These are the activations of a small neural network, seen along a few directions. Each row is one input.
Each table varies a few parts of the input and shows all the possible inputs, shuffled.
Descriptions start from the smaller parts, as in this example, which fits no table here: one of 4 places along a line, together with either a single point or one of 9 places around a ring or (one of 2 separate values, together with one of 8 places around a ring).
Shared parts are said once, and a part with two or three values counts as separate values.

Other details of the inputs shift rows strongly along two fixed directions, in all tables alike. That doesn't count.
To show where, the next rows are all for the same input, with only those details redrawn:
[-0.18  3.86  0.58 -3.32 -4.22  0.88  4.50 -1.06 -3.35 -0.62 -1.95  3.93]
[-1.77 -1.79  1.78  4.15  2.84 -2.52 -5.57  0.62  1.12  1.86  0.46 -1.78]
[-0.99  3.05  1.67 -0.65 -3.49 -1.12  3.50 -2.85 -0.58  1.10 -2.25  3.18]
[-1.76 -0.94  1.88  3.49  1.71 -2.42 -3.98 -0.18  1.02  1.86 -0.07 -0.92]
[-1.20  3.31  2.00 -0.21 -3.84 -1.60  3.95 -3.69  0.14  1.57 -2.55  3.34]
[ 0.53 -0.80 -1.50 -3.12  2.47  3.56 -5.18  7.43 -7.26 -3.34  2.17 -0.87]
[-1.78  2.32  2.71  2.08 -2.59 -3.13  2.34 -4.55  2.01  2.72 -2.41  2.34]
[-2.73 -1.48  3.26  6.59  2.05 -4.95 -4.40 -2.89  4.45  4.01 -0.65 -1.44]

A family of inputs:
row 1: [-1.15 -1.87 -0.33  1.00  3.23 -0.11 -1.14  1.73 -1.71 -1.56  3.46 -1.39]
row 2: [ 5.37 -7.11 -4.46 -5.53  0.72  3.51 -2.02  5.73 -4.07 -4.12  4.39 -4.89]
row 3: [ 1.95 -1.89 -0.93  2.19  2.54  2.82 -1.70  4.20  1.84 -0.95  0.39 -0.26]
row 4: [-0.37 -8.52 -2.35  0.68  2.14 -1.35 -2.97 -1.43  1.96 -0.34  3.01 -5.82]
row 5: [-2.27  2.95  2.57  3.66 -3.41 -3.02  3.16 -6.15  4.56  3.28 -4.71  3.21]
row 6: [ 2.83 -6.95 -4.60 -6.52  0.18  3.55 -4.77  3.72 -6.35 -3.17  2.98 -4.07]
row 7: [-0.08  2.49 -0.84 -2.75 -3.59  3.59  3.70 -1.51 -1.45 -0.46 -3.61  4.86]
row 8: [ 1.96 -2.42  1.03  3.37  3.39 -1.89 -2.38  2.56  1.37  0.39  3.54 -2.33]
row 9: [-0.19  1.50  0.45  0.75  3.08 -1.05 -3.34  1.27  1.64  1.02  1.21 -2.57]
row 10: [-0.04  2.62 -3.16 -5.59 -2.58  7.00  6.55  2.18 -4.54 -4.67 -1.39  4.56]
row 11: [-1.64  0.28  1.51  6.49  4.48 -3.77 -5.32 -1.95  7.68  3.72 -0.93 -3.49]
row 12: [ 0.43  4.22 -0.68 -1.53 -1.50  1.80  3.47 -3.27  3.56  1.32 -3.09  2.43]
row 13: [-0.28  0.56  1.63  3.33  3.15 -4.37 -2.68 -3.46  4.92  3.58  1.66 -2.58]
row 14: [ 3.28 -0.37 -3.18 -7.77 -4.61  0.92  4.67 -4.54  0.01 -0.41  0.03 -1.38]
row 15: [ 0.94  4.28 -0.92 -6.74 -4.30  3.82  4.48  2.26 -7.29 -3.10 -1.07  4.22]
row 16: [ 2.29 -0.29 -1.08  0.70  2.18  2.53 -1.45  6.52 -1.13 -2.73  0.92 -0.84]
row 17: [-2.93  2.96  1.38  3.14 -2.71 -1.75  6.62 -5.23  4.29  0.85 -3.33  2.90]
row 18: [-1.25 -1.99 -1.29  0.16  4.53  2.11 -3.52  6.22 -3.87 -3.51  3.39 -2.44]
row 19: [ 0.80 -1.02  1.90  4.59  2.19 -2.38 -1.28  1.92  3.29  1.07  1.42 -1.80]
row 20: [ 0.23  3.04  0.99 -2.63 -4.01 -0.66  4.74 -3.62 -2.26  0.61 -1.01  3.89]
- What is each input in this table made of? => one of 4 separate values, together with either a single point or one of 4 places along a line
- The inputs of row 18 and row 19 match in every part but the choice among 4 separate values. If row 4 is changed in the same way as row 18 into row 19, which row does it become? => row 2
- Change only the choice among 4 separate values in row 16. List by row number the other rows that result. => row 5, row 11, row 17
- Which other rows agree with row 20 in the choice among 4 separate values? List them by row number. => row 5, row 6, row 7, row 15

A family of inputs:
row 21: [ 2.88 -4.18 -1.39 -1.11  1.17  0.39 -3.26  2.21 -0.98 -0.29  3.12 -3.20]
row 22: [ 2.72 -0.50 -2.56 -7.20 -4.69  3.16  6.39 -0.98 -3.66 -2.73 -0.58  2.24]
row 23: [ 0.41  0.62 -0.72  0.04  3.87  1.96 -4.17  3.44 -0.25 -0.90  1.36 -1.48]
row 24: [-1.10  2.81  1.19  0.28 -2.80 -0.91  1.21 -4.86  3.20  2.95 -4.20  1.91]
row 25: [ 0.30  0.20 -1.37 -0.24  3.38  1.66 -5.12  2.88 -1.06 -0.22  0.30 -1.33]
row 26: [-0.83 -0.69  0.83  4.63  3.82 -1.15 -2.89  0.79  4.91  1.87  0.15 -1.79]
row 27: [ 1.89  0.04 -2.37 -1.15  1.90  4.68 -0.61  6.41 -2.07 -3.83  0.72  0.06]
row 28: [ 0.68 -1.07 -0.74 -0.15  1.15  2.81 -0.18  6.29 -4.78 -3.99  1.85  0.44]
row 29: [-1.99  2.52  2.23  1.53 -2.58 -3.33  2.56 -4.71  0.70  2.39 -1.96  2.81]
row 30: [ 0.33  3.64 -0.06 -4.16 -3.45  2.58  6.64  2.07 -5.23 -2.70 -0.21  4.12]
row 31: [-1.67 -5.55 -1.24  2.54  1.98 -1.67 -2.73 -3.12  3.70  1.12  1.22 -4.11]
row 32: [-1.82  2.96  2.96  1.91 -2.03 -2.97  3.54 -4.21  1.46  1.79 -0.88  2.55]
row 33: [ 0.69 -2.52  0.65  2.11  2.03 -4.29 -3.00 -1.38  3.44  1.92  2.08 -4.83]
row 34: [-2.48  1.73  2.59  0.98 -3.75 -2.91  1.61 -4.84  0.62  2.60 -2.97  2.62]
- What is each input in this table made of? => either one of 4 places along a line or (one of 2 separate values, together with one of 5 places along a line)
- Which of the alternatives is row 23? => one of 2 separate values, together with one of 5 places along a line

A family of inputs:
row 35: [ 1.92 -4.78 -0.11  1.79  1.67 -2.02 -4.07  0.84  1.53  1.65  1.84 -3.82]
row 36: [-2.40 -1.05  1.63  4.70  3.09  0.02 -6.11  2.68  0.53  0.90 -1.64 -0.02]
row 37: [ 2.57  2.45 -1.54 -3.73 -3.31  3.62  7.51  1.94 -2.71 -3.83 -0.46  3.99]
row 38: [ 0.34  2.32 -0.10 -1.85  1.86  2.70 -1.50  7.81 -7.01 -4.13  2.37  0.32]
row 39: [-0.20  3.24 -0.37  1.20 -0.30 -0.36  2.90 -3.41  5.72  1.51 -2.76  0.61]
row 40: [ 0.20 -3.03 -1.87  0.20  3.15 -0.86 -5.17 -0.87  2.71  1.03  0.72 -4.78]
row 41: [ 0.82  2.54  1.07  1.69 -1.17 -0.36  3.20 -2.80  5.58  1.78 -1.71  1.20]
row 42: [-2.36 -0.03  1.89  0.68 -3.74 -2.45  0.26 -5.05  0.70  2.80 -3.52  2.18]
row 43: [-1.34 -2.59 -0.05  0.63 -2.46 -1.81  4.76 -5.54  2.82  0.87 -0.21 -0.43]
row 44: [-1.57 -2.08  1.05  1.11  3.23 -2.80 -5.61 -0.13 -0.44  1.84  2.15 -2.62]
row 45: [ 0.34 -1.76 -3.19 -2.13  2.36  5.33  0.81  6.62 -3.75 -5.04  2.62 -0.55]
row 46: [-1.90  4.21  2.88  2.33 -0.04 -2.22  2.56 -2.82  2.46  2.30 -1.61  2.59]
row 47: [-0.37  2.96  1.16 -3.44 -4.73 -1.78  4.54 -2.06 -4.05 -0.51  0.02  2.22]
row 48: [-1.91  0.35  0.98  4.46  4.20 -0.18 -5.75  1.81  0.61  1.04  0.13 -0.49]
row 49: [ 3.60 -0.21 -2.27 -2.60  1.38  4.41 -0.73  7.92 -3.80 -3.30  1.88 -0.16]
row 50: [-1.93  1.37  1.22  0.43 -2.65 -2.67  0.62 -5.89  0.81  2.93 -1.75  1.72]
row 51: [ 1.25 -3.76 -0.42  0.69  2.32 -0.84 -4.93 -0.27  2.56  1.32  1.78 -4.23]
row 52: [ 2.93 -0.15 -1.96 -6.15 -4.87  2.27  6.72 -0.78 -4.29 -3.15  0.15  2.27]
- What is each input in this table made of? => one of 2 separate values, together with either one of 4 places along a line or one of 5 places along a line
- The inputs of row 43 and row 45 match in every part but the choice among 2 separate values. If row 42 is changed in the same way as row 43 into row 45, which row does it become? => row 36
